A small network was shown many inputs. Here are its activations along a few directions, one row for each input.
In each table, some parts of the input vary, and every possible input appears once, in random order.
Descriptions start from the smaller parts, as in this example, which fits no table here: one of 6 places along a line, together with either a single point or one of 9 places along a line or (one of 3 separate values, together with one of 8 places around a ring).
Shared parts are said once, and a part with two or three values counts as separate values.
In the rows, zero is written as 128.

Other details of the inputs shift rows strongly along two fixed directions, in all tables alike. That doesn't count.

Table:
x1: [127 119 116 118 160 154 168 107 120 174 151 209  97 163]
x2: [124 122 108 125 153 136 145 122 106 166 139 197  87 162]
x3: [126 142 120 134 115 121 118 133 122 121 126 125 129 123]
x4: [132 116 122 136 133 109 125 134 128 124 125 115 123 126]
x5: [121 143 121 134 118 120 118 129 125 123 125 119 128 122]
x6: [139 124 130 112 140 118 136 123 126 121 129 118 140 121]
x7: [128 108 141 134 135 123 130 122 117 131 113 131 152 121]
x8: [140 119 125 138 133 113 116 137 126 119 126 122 128 129]
x9: [119 140 133 121 117 133 140 128 125 112 139 129 137 130]
x10: [123 132 118 137 116 119 129 136 123 119 121 115 126 124]
x11: [126 145 130 110 118 130 139 132 123 117 125 126 138 123]
x12: [127 120 122 129 132 104 118 129 130 130 129 117 127 128]
x13: [119 133 118 132 113 116 127 134 123 125 123 117 126 127]
x14: [136 114 134 119 130 119 133 122 126 116 143 119 135 121]
x15: [130 146 135 131 115 131 140 128 133 116 137 131 145 129]
x16: [147 121 133 122 135 125 133 127 128 131 142 120 143 124]
x17: [117 138 118 130 114 116 123 132 125 126 126 119 129 125]
x18: [123 139 136 122 113 130 137 131 123 108 138 120 137 125]
x19: [134 116 132 119 135 120 133 123 128 116 143 122 139 124]
x20: [134 146 136 124 113 134 140 134 124 124 137 122 142 127]
x21: [128 116 122 131 131 106 122 131 130 129 126 114 125 128]
x22: [130 145 137 120 117 134 139 140 125 124 132 120 140 119]
x23: [125 105 171 120 163 223  88 103 208 162  98 101 105 116]
x24: [116 120 146 139 131 190  91 118 179 135  92 102 104 123]
x25: [131 125 122 131 136 107 118 127 125 129 131 123 125 128]
x26: [136 125 124 133 134 108 115 131 124 125 131 125 127 128]
x27: [129 141 120 135 115 126 117 135 121 120 125 129 129 128]
x28: [116 134 106 131 134 148 148 128 107 155 130 185  92 155]
x29: [123 133 143 136 107 117 131 128 116 120 111 126 159 109]
x30: [137 115 120 138 133 111 123 136 125 122 126 122 125 129]
Description of these inputs: one of 2 separate values, together with either a single point or one of 6 places around a ring or one of 8 places around a ring.
- Changing only the choice among 2 separate values turns x17 into x12. The same change can be made to x18. Which row results? => x14
- Which other rows does x10 become when the choice among 2 separate values takes its other values? List them by row number. => x4
- Which other rows does x14 become when the place on the ring of 6 takes its other values? List them by row number. => x1, x6, x16, x19, x23

Table:
x31: [122  73 105 135 191 146  92 108 161 184 117 151  42 162]
x32: [131 157  77 127 109  70 180 153  61 119 174 181 119 158]
x33: [150 125 158 149 108 109  71 137 156  82  98  48 182  87]
x34: [ 84 138 154 126 132 229 118  99 172 175  85 156  87 138]
x35: [101 136 149 107 148 228 136  98 169 169 126 167  77 149]
x36: [ 96 144 135 124 133 220 107 114 177 164 105 141  64 145]
x37: [151  77 131 165 139  53  49 139 150  91  90  30 155  92]
x38: [163 116 171 122 126 123  79 131 186  71 120  16 181  82]
x39: [124 152  75 137 104  55 198 151  30 130 160 214 132 157]
x40: [141 145 101 102 124  75 198 142  63 125 187 178 142 145]
x41: [ 84 138 123 129 136 211 142 110 131 195  99 208  60 159]
x42: [145 110 156 126 132 121 119 125 139 110 117  92 171 104]
x43: [157 137 137 126  87  37 143 155  87  57 145  67 228  83]
x44: [112 115 146 122 172 232  98  97 195 182 112 159  57 155]
x45: [117 170  84 116 100  82 190 147  59 123 168 178 128 148]
x46: [153 117 135 127 137 115 108 130 151 111 139  87 143 116]
x47: [121 152  94 117 102  71 211 142  32 127 169 206 152 146]
x48: [153 104 173 146 122 126  63 126 183  90  93  26 185  79]
- Describe the family of inputs behind these rows. => one of 2 separate values, together with either a single point or one of 8 places around a ring
- Changing only the choice among 2 separate values turns x43 into x40. The same change can be made to x34. Which row results? => x45

Table:
x49: [136 142 134 132 117 138 111 136 140 115 128 112 136 123]
x50: [134 155  72 116 102  21 197 157  34 106 183 170 149 139]
x51: [131 126 140 132 126 138 115 125 146 111 133 112 134 127]
x52: [123 135 128 130 113 127 112 129 138 111 125 103 126 122]
x53: [120 128 127 136 115 127 118 132 134 113 113 107 129 123]
x54: [119 115 129 112 150 163 158 111 126 164 135 174 104 147]
x55: [137 134 140 119 124 135 129 136 134 125 121 109 145 115]
x56: [116 125 126 115 151 166 149 108 136 160 142 174  96 153]
x57: [128 105 109 135 163 140 130 122 132 182 129 167  78 155]
x58: [134 135 139 136 119 126 114 129 130 124 114 115 150 113]
x59: [116 128 132 132 117 115 116 128 129 120 112 107 142 116]
x60: [120 141 123 116 144 167 146 118 130 164 136 174  96 150]
x61: [132 119 140 139 123 130 121 127 136 110 123 116 138 123]
x62: [136 136 132 141 116 134 116 137 132 115 118 115 140 119]
x63: [130 120 144 135 125 119 118 121 133 117 122 116 151 116]
x64: [123 128 135 120 121 125 128 131 130 120 123  99 137 112]
x65: [143 102 125 131 150 103  99 126 136 118 122 106 126 123]
- Describe the family of inputs behind these rows. => either one of 2 separate values or (one of 3 separate values, together with one of 5 places around a ring)
